A small network was shown many inputs. Here are its activations along a few directions, one row for each input.
In each table, some parts of the input vary, and every possible input appears once, in random order.
A made-up example of a description, with smaller parts first: line(4) and (point or line(9) or (values(2) and ring(5))).
Shared parts are said once, and a part with two or three values counts as separate values.
(in the rows, 128 means zero)

Other details of the inputs vary at random and push rows far along two fixed directions, the same in every table; ignore that.

Rows:
R1: [179 135 108 130 120 143 173 172 119 177 108 140 109]
R2: [198 136  99 131 106 143 169 169 115 172 116 142 112]
R3: [101 133 114 141 132 122 100 124 142 132 125 131 125]
R4: [112 132 147 122 132 134 115 103 126 114 132 145 120]
R5: [ 58 160 110 163 148 103 102  79 178 105  99 180 108]
R6: [ 94 150 134 155 128 122 116  62 140  95 116 189 113]
R7: [113 132 106 151 129 106 105 119 131 129 125 132 124]
R8: [105 135 115 136 149 123 120 128 145 125 122 136 117]
R9: [125 141 111 139 138 138 113 128 128 141 139 133 139]
R10: [134 129 147 119 119 128 132 115 134 115 130 124 122]
R11: [109 133 146 131 126 140 108 111 119 103 125 146 129]
R12: [ 86 149 105 162 154 106 127  78 169 111 122 177 118]
R13: [126 127 110 140 134 108 130 140 136 130 124 115 121]
R14: [129 129 111 130 143 120 133 125 140 132 142 125 120]
R15: [116 129 146 130 126 115 118 108 131 100 118 132 123]
R16: [112  99 172  80 150 147  73 134 108  92 211  42 178]
R17: [ 58 152 130 152 131 104 113  52 136  97  99 193 125]
R18: [119 131 112 133 136 133 106 136 126 137 130 132 126]
R19: [208 134 134 116  92 161 188 173 100 168  92 155 103]
R20: [200 123 131 123  88 152 169 154  93 160 110 151 104]
R21: [103  99 127  87 156 123  70 147 102 121 212  26 198]
R22: [ 55 153 112 170 152 103 114  82 183 105 100 178 117]
R23: [113 128 149 125 141 133 136 106 142 110 126 143 128]
R24: [118  92 174  84 133 147  75 154 105  96 197  31 177]
R25: [215 126 134 129  72 158 178 174  88 170 106 135 119]
R26: [114  95 140  92 166 137  88 166 128 111 199  36 177]
R27: [ 71 143 138 157 139  95 121  59 159  85  88 178  99]
R28: [ 97 133 108 127 150 101 129 116 135 135 126 128 132]
R29: [111 128 149 118 142 130 131 104 139 110 125 137 117]
R30: [186 126  99 128 109 132 190 185 103 190 101 134 134]
R31: [191 136  93 156  91 137 156 176  99 175  98 140 123]
R32: [ 78 144 143 151 124 117 109  78 147 101  94 181 103]
R33: [100 135 102 133 136 107 115 113 122 144 126 140 135]
R34: [196 133 104 126 105 155 166 195 107 177 100 137 113]
R35: [186 131 102 136 104 133 180 172 124 175 108 130 106]
R36: [132 124 145 125 113 128 124 113 123 122 133 127 121]
R37: [194 118 138 114  98 159 181 178 100 158  90 138 102]
R38: [109 139 114 135 146 127 106 114 137 136 138 139 127]
R39: [114 141 112 137 136 114 118 114 153 125 138 128 126]
R40: [182 122 127 115  85 140 175 160  81 172  93 148 118]
R41: [101 122 142 119 135 115 141 103 130 115 119 137 141]
R42: [117  97 131  72 158 120  88 162 110 125 206  21 187]
R43: [119 118 152 125 125 134 136 129 139 113 117 126 130]
R44: [217 124 133 112  89 157 183 171  96 160 109 138 108]
R45: [110  89 171  78 150 126  92 126 131  89 200  28 161]
R46: [197 134  98 139  98 162 157 191  94 181 102 140 123]
R47: [105 131 146 134 126 125 135 108 146 111  96 151 105]
R48: [125 141 116 126 145 130 122 131 140 136 137 130 128]
R49: [108 123 149 126 138 134 128 114 138 102 120 141 127]
R50: [125 130 113 140 135 118 138 130 151 133 140 120 135]
R51: [ 84 149 141 141 138 123 116  80 150  92  96 185 103]
R52: [115 130 144 143 118 120 109 105 117 103 123 136 133]
R53: [ 63 152 104 178 152  88 116  76 174  99 103 177 118]
R54: [109 132 151 124 125 129 119 115 140 105 114 137 119]
R55: [196 121 133 125  99 150 188 154 111 152 105 149 113]
R56: [133  82 173  75 143 137 104 149 123  99 207  18 178]
R57: [129 137 107 146 123 127 115 124 133 139 141 122 139]
R58: [132  85 167  71 150 137 100 138 117  95 204  33 159]
R59: [ 64 158 112 164 166 107 118  73 176 110 114 185 119]
R60: [212 133  94 139  94 155 166 178  95 184 119 138 124]
R61: [115 124 145 136 119 114 110 105 120 107 119 136 121]
R62: [ 89 151 100 161 144 108 106  72 154 119 123 180 109]
R63: [180 119 129 110  98 136 190 159  96 166  87 139 114]
R64: [185 125 135 123  92 158 160 166  92 157  93 154 104]
R65: [105 141 110 151 128 129 105 124 139 131 120 138 133]
R66: [132  92 135  88 143 130  77 158 117 127 218  15 174]
R67: [126  96 135  90 152 118  77 167 119 109 205  15 176]
R68: [ 70 149 111 159 147 105 118  94 172 114  99 166 104]
R69: [129 116 147 131 125 121 137 123 130 109 119 122 133]
R70: [120 125 140 107 124 121 137 118 116 122 120 129 135]
Each input here is: values(2) and line(5) and (point or ring(6)).
- Changing only the values(2) part turns R55 into R12. The same change can be made to R47. Which row results? => R68
- Changing only the values(2) part turns R49 into R26. The same change can be made to R45. Which row results? => R35
- Change only the values(2) part in R52. List by row number the other rows that result. => R31
- Change only the ring(6) part in R4. List by row number the other rows that result. => R20, R32, R36, R61, R64
- Change only the ring(6) part in R15. List by row number the other rows that result. => R10, R19, R44, R51, R54

Rows:
R71: [105 155  81 181 111 116 137  96 115 161  56 221  87]
R72: [105  89 172  92 147 105 114  96 124  72 177  82 162]
R73: [ 75  99 172  80 139 119  91 105 125 101 152  67 147]
R74: [ 91 173 118 165 135 115  95  77 157 107  93 215  73]
R75: [190 112 164 105  83 171 165 147 115 143 124 118 120]
R76: [204 127 114 115  82 143 147 192  81 171  93 116 101]
R77: [185 121 127 129  87 126 135 175  91 146 109 101 116]
R78: [206 129 129 126  87 164 131 165 107 135 134 115 111]
R79: [ 22 148 143 167 148  92  88  57 153  65  80 181 130]
R80: [ 81 125 121 116 137  95  78 110 104 117 173  73 185]
R81: [ 69 122 122 116 172 122 104 145 174 102 145  94 149]
R82: [184 124  95 117 121 133 149 202 145 164 127  93 109]
R83: [107 113 154 122 128 114  63 114 133  76 181  74 145]
R84: [195 123 142 112 103 176 158 209  87 167 100 139 122]
R85: [140 155  89 207  84 123 163 101 124 161  57 244  84]
R86: [ 82 116 143 125 181 121 105 143 168  89 163  68 161]
R87: [ 86 110 160 109 168 113 125 118 178  99 174  57 142]
R88: [189 115 110 138  98 170 133 161  93 161 147 121 129]
R89: [199 133 103 133  72 136 162 175  78 184 125 128 152]
R90: [ 91 111 104 151 182 108  95 121 166 122 171  89 148]
R91: [ 76 136 109 110 141 102  77 104 105 126 158  97 170]
R92: [ 71 109 155  96 152 127  72 132 113  88 142  78 164]
R93: [146 119 120 131 139 162  98 139 109 139 176 104 138]
R94: [159 102 157  90 130 141 145 117 115 100 158 105 142]
R95: [102 122 179 102 145 150 103  91 149  92 167 102 132]
R96: [ 81  95 181  97 130 109  99 104 126  93 154  62 154]
R97: [178 139 106 111 108 145 133 173  82 186 146 123 146]
R98: [175 111 152 127  89 154 149 182  96 132 108 122 144]
R99: [ 87 111 128 119 164 135  57 118 119 119 194  96 148]
R100: [ 78 106  95 125 179 112  79 133 165 127 183  75 154]
R101: [140 152 115 168  99  92 216  85 119 141  15 247  74]
R102: [111 110 167  85 172 132 110  91 133  76 187  90 147]
R103: [195 133  71 117 112 130 174 203 120 211 123 109 147]
R104: [182 112 123 112 143 120 211 171 135 148 129 100 119]
R105: [182 132  89 133 131 120 163 181 127 186 136  98 156]
R106: [195 125 109 137 127 130 158 193 144 154 126  91 110]
R107: [ 39 146 163 167 121  95 116  19 181  74  89 206 101]
R108: [ 91 187  96 170 135 121 112  59 144 128 112 211 119]
R109: [147 168 121 182  89 157 170 110 136 128  33 251  86]
R110: [194 113 103  96 124 130 222 195 129 175 114 112 109]
R111: [112 152 113 147 120  97 189  73 125 132  29 239  75]
R112: [132 110 174  87 126 150 123 138 122 133 151 103 126]
R113: [ 45 176 104 167 142 105  77  24 159  90 135 194 138]
R114: [126 102 118 135 122 121 104 145  91 142 148  88 151]
R115: [206 137 129 122 106 168 130 171 108 143 138 115 106]
R116: [143 105 157  80 149 132 139 134 109 119 157 111 131]
R117: [124 174 128 174 121 155 151 103 144 120  57 235  90]
R118: [ 20 157 121 151 163  90 130  50 221  97  98 182  93]
- What is each input in this table made of? => line(6) and (values(2) or ring(6))
- Changing only the line(6) part turns R93 into R117. The same change can be made to R71. Which row results? => R92
- Changing only the line(6) part turns R104 into R105. The same change can be made to R72. Which row results? => R89
- Change only the values(2) part in R86. List by row number the other rows that result. => R81
- Change only the line(6) part in R100. List by row number the other rows that result. => R81, R82, R103, R110, R118
- Change only the ring(6) part in R72. List by row number the other rows that result. => R94, R101, R102, R111, R116

Rows:
R119: [ 38 110 155 111 186  95  62  86 183  58 188  59 152]
R120: [123 116 152 111 122 141  90 124 101 114 164  97 156]
R121: [ 26 103 171 100 174  98  63  78 146  52 176  71 172]
R122: [105 174  96 197 105 112 124  77 139 131  61 235  90]
R123: [209 100 151  94 106 158 192 203 104 156 121  87 129]
R124: [210 118 116 112 111 168 160 223 111 181 129  97 120]
R125: [ 50 109 178  86 179 110  68  54 154  49 199  79 152]
R126: [124 175  98 195 114 126 145  81 160 129  66 239  75]
R127: [107 173  68 184 142  99 169  79 170 157  80 229  92]
R128: [139 117 154 106 131 155 108 127 123 110 171  98 143]
R129: [ 90 175  90 188 122 117 132  95 150 141  45 237  83]
R130: [182 119  87 114 115 127 156 186  91 190 145  89 156]
R131: [191 103 126 109  94 137 159 205  94 169 117  79 136]
R132: [198  99 152  85  90 149 163 172  66 156 131  96 136]
- Changing only one part turns R124 into R129. The same change can be made to R128. Which row results? => R120
- What is each input in this table made of? => values(2) and (point or ring(6))
